A small network was shown many inputs. Here are its activations along a few directions, one row for each input.
Each table varies a few parts of the input and shows all the possible inputs, shuffled.
A made-up example of a description, with smaller parts first: values(2) and (point or ring(11) or (line(6) and ring(8))).
Shared parts are said once, and a part with two or three values counts as separate values.
In the rows, zero is written as 128.

Other details of the inputs shift rows strongly along two fixed directions, in all tables alike. That doesn't count.

A family of inputs:
row 1: [128 131 126 129 128 119 127 127 125 124 133]
row 2: [131 131 128 131 132 122 127 127 124 124 135]
row 3: [128 129 128 133 136 125 130 126 123 128 135]
row 4: [128 129 125 133 133 127 128 125 123 127 137]
row 5: [126 137 133 123 130 129 130 137 117 137 127]
row 6: [123 131 131 127 125 124 132 124 128 131 132]
row 7: [128 136 137 115 117 124 115 138 125 132 133]
row 8: [128 135 128 127 126 128 127 126 128 125 136]
row 9: [129 133 124 129 125 128 125 127 126 123 137]
row 10: [126 127 123 131 127 123 130 125 125 128 136]
row 11: [131 132 123 132 130 125 128 127 123 124 135]
row 12: [126 131 134 131 132 125 125 125 126 129 133]
row 13: [125 130 133 129 126 121 128 125 128 129 133]
row 14: [126 134 131 129 127 120 127 127 126 126 130]
row 15: [126 132 130 128 127 130 126 125 129 128 137]
row 16: [107 115  82 162 181 156 224 133  98 147  51]
row 17: [124 128 123 129 123 126 130 126 128 128 137]
row 18: [128 131 123 129 126 122 126 127 125 123 135]
row 19: [124 128 124 131 127 129 131 125 128 130 137]
row 20: [123 131 127 127 123 127 131 125 130 130 135]
row 21: [129 134 133 130 129 122 124 127 126 125 133]
row 22: [129 127 127 130 127 125 123 125 128 129 139]
row 23: [128 126 129 129 127 120 126 126 128 127 136]
row 24: [125 135 130 127 125 123 129 125 127 127 130]
row 25: [125 131 134 127 126 126 127 123 131 132 134]
row 26: [128 136 131 128 129 126 129 125 125 127 132]
row 27: [126 133 134 129 130 128 128 124 127 129 134]
row 28: [126 129 135 130 128 123 124 124 130 131 135]
row 29: [165  83 128 106 102 156  84 140 182  98  72]
row 30: [125 130 124 132 131 131 130 126 125 128 136]
row 31: [127 134 139 120 126 130 120 136 122 136 133]
row 32: [125 130 130 127 124 129 127 124 132 131 138]
row 33: [158  76 122 122 127 157 111 138 168 111  62]
row 34: [123 132 135 120 124 126 129 136 121 139 130]
row 35: [125 131 138 120 124 129 122 135 124 140 133]
Each input here is: ring(5) and (point or ring(6)).
Question: Changing only the ring(5) part turns row 6 into row 25. The same change can be made to row 10. Which row results?
Answer: row 22
Question: Change only the ring(5) part in row 31. List by row number the other rows that result.
Answer: row 5, row 7, row 34, row 35
Question: List by row number the other rows that have the ring(5) part in common with row 7.
Answer: row 1, row 14, row 16, row 18, row 24, row 29
Question: A walk changes only the ring(6) part. It starts at row 12 and steps to row 27. List the rest of the walk in order.
Answer: row 15, row 30, row 4, row 3

A family of inputs:
row 36: [129 126 132 139 138 123 125 119 128 125 138]
row 37: [134 147 168  93  93 115  76 145 134 134 154]
row 38: [ 96 143 119 151 156 124 189 114 102 156 132]
row 39: [111 143 128 144 140 113 148 112 115 135 148]
row 40: [116 128 120 134 136 136 148 128 119 142 132]
row 41: [132 120 141 125 123 129 110 121 141 130 142]
row 42: [142 128 132 112 104 129  90 131 142 114 150]
row 43: [ 89 145 105 151 157 132 204 121  93 160 124]
row 44: [152 125 143 118 109 112  74 124 148 100 157]
row 45: [149  99 117 131 132 139 126 129 150 104  80]
row 46: [135 137 158 104 116 127  97 150 124 140 131]
row 47: [169  58  93 132 144 180 137 150 165 100   5]
row 48: [113 151 108 142 138 115 157 124 101 130 142]
row 49: [126 143 128 118 105 120 113 126 130 121 158]
Question: Changing only one part turns row 44 into row 45. The same change can be made to row 47. Which row results?
Answer: row 48
Question: Describe the family of inputs behind these rows.
Answer: values(2) and (point or ring(6))
Question: Change only the values(2) part in row 41. List by row number the other rows that result.
Answer: row 38

A family of inputs:
row 50: [128 138 133 129 129 122 123 132 120 129 136]
row 51: [123 127 119 135 124 129 132 115 135 126 145]
row 52: [122 129 134 131 130 127 128 119 128 137 144]
row 53: [132 134 122 130 132 118 129 127 118 119 138]
row 54: [121 133 136 128 127 128 127 124 126 139 146]
row 55: [119 137 138 123 125 127 131 126 125 136 136]
row 56: [119 132 135 133 132 122 133 118 123 134 141]
row 57: [120 135 132 123 124 124 130 133 120 139 133]
row 58: [167  85 128 115 120 150  90 143 165 100  75]
row 59: [129 138 128 119 123 123 123 140 115 130 133]
row 60: [123 135 135 128 129 121 124 129 125 132 139]
row 61: [125 130 118 135 125 121 128 119 131 119 141]
row 62: [119 132 135 122 122 128 132 131 125 140 134]
row 63: [130 135 131 132 133 121 127 126 119 128 133]
row 64: [123 136 134 124 126 125 127 131 123 134 131]
row 65: [129 141 129 123 129 124 127 137 114 127 132]
row 66: [160  84 134 115 114 148  86 136 174 106  80]
row 67: [127 140 132 120 122 123 126 136 119 134 133]
row 68: [129 135 117 135 126 121 128 121 124 117 140]
row 69: [123 129 129 132 129 121 135 117 130 128 139]
row 70: [129 139 129 128 134 122 127 135 114 127 137]
row 71: [119 132 134 121 122 131 132 129 125 144 138]
row 72: [105  99  88 167 195 170 237 136 104 157  21]
row 73: [131 135 113 134 130 121 130 125 120 114 142]
row 74: [128 141 133 123 125 124 124 133 121 130 130]
row 75: [119 135 136 123 124 131 130 126 125 140 139]
row 76: [125 127 130 132 126 126 128 118 134 131 144]
row 77: [127 131 127 131 130 118 130 121 128 126 138]
row 78: [169  85 129 114 108 147  83 138 176  96  79]
row 79: [121 130 120 136 126 123 135 117 133 123 143]
Question: Changing only one part turns row 61 into row 68. The same change can be made to row 66. Which row results?
Answer: row 63
Question: Describe the family of inputs behind these rows.
Answer: line(5) and line(6)
Question: Change only the line(6) part in row 54. List by row number the other rows that result.
Answer: row 51, row 52, row 71, row 75, row 76
Question: Change only the line(6) part in row 65. List by row number the other rows that result.
Answer: row 53, row 58, row 59, row 70, row 73

A family of inputs:
row 80: [122 125 122 135 135 128 140 125 123 132 130]
row 81: [135 132 127 124 120 126 114 129 132 116 133]
row 82: [132 130 131 122 119 127 116 126 135 119 133]
row 83: [122 127 126 137 135 124 143 119 127 132 127]
row 84: [133 127 136 125 122 128 116 122 138 124 135]
row 85: [132 129 134 116 116 124 116 135 130 129 131]
row 86: [131 128 129 124 118 123 117 124 137 118 134]
row 87: [117 133 132 130 133 127 141 132 119 141 122]
row 88: [131 125 135 124 122 131 114 125 138 128 137]
row 89: [126 133 130 128 138 125 139 135 113 137 123]
row 90: [121 127 119 133 132 130 143 125 124 132 131]
row 91: [130 132 143 117 120 131 111 136 131 133 129]
row 92: [134 122 132 126 124 128 114 127 134 123 138]
row 93: [125 131 125 135 139 124 139 125 120 127 127]
row 94: [134 128 127 123 119 129 114 130 131 121 136]
row 95: [123 137 127 125 133 130 142 136 114 139 122]
row 96: [132 126 131 126 121 121 116 124 137 118 134]
row 97: [124 130 116 134 132 127 141 127 120 128 128]
row 98: [130 129 143 119 121 128 112 135 131 132 129]
row 99: [147  80 119 120 130 169 133 147 160 124  36]
row 100: [130 125 132 125 117 125 119 120 141 123 136]
row 101: [128 133 121 137 139 123 137 128 117 123 127]
row 102: [122 130 122 132 134 133 142 127 121 133 131]
row 103: [129 121 133 126 120 126 116 122 140 128 137]
row 104: [123 133 128 128 134 123 141 134 115 138 124]
row 105: [127 133 120 134 137 129 137 130 117 129 127]
row 106: [122 126 127 136 138 130 139 123 124 136 130]
row 107: [128 123 131 124 117 129 118 123 141 128 138]
row 108: [126 132 118 137 136 121 139 126 120 124 126]
row 109: [134 125 132 124 123 131 114 129 134 124 137]
row 110: [134 124 126 126 121 123 113 127 133 120 136]
row 111: [134 129 125 126 118 122 115 128 134 115 134]
row 112: [121 131 126 133 134 131 144 121 126 133 127]
row 113: [128 137 121 136 138 126 138 129 117 124 126]
row 114: [135 132 138 116 121 127 112 138 127 129 129]
row 115: [124 127 128 136 138 126 141 120 125 132 127]
row 116: [124 135 125 134 138 127 140 126 120 128 126]
row 117: [127 130 121 135 138 125 137 128 117 128 130]
row 118: [116 138 133 126 132 133 142 134 117 144 122]
row 119: [129 125 133 123 118 132 116 124 139 128 137]
Question: Describe the family of inputs behind these rows.
Answer: ring(5) and (values(2) or ring(6))
Question: Changing only the ring(5) part turns row 104 into row 95. The same change can be made to row 83. Which row results?
Answer: row 112
Question: Changing only the ring(5) part turns row 97 into row 117. The same change can be made to row 86. Which row results?
Answer: row 93
Question: List by row number the other rows that have the ring(5) part in common with row 114.
Answer: row 84, row 88, row 91, row 105, row 109, row 113, row 116
Question: Change only the ring(5) part in row 92. List by row number the other rows that result.
Answer: row 80, row 90, row 102, row 109
Question: Change only the values(2) part in row 89. List by row number the other rows that result.
Answer: row 98
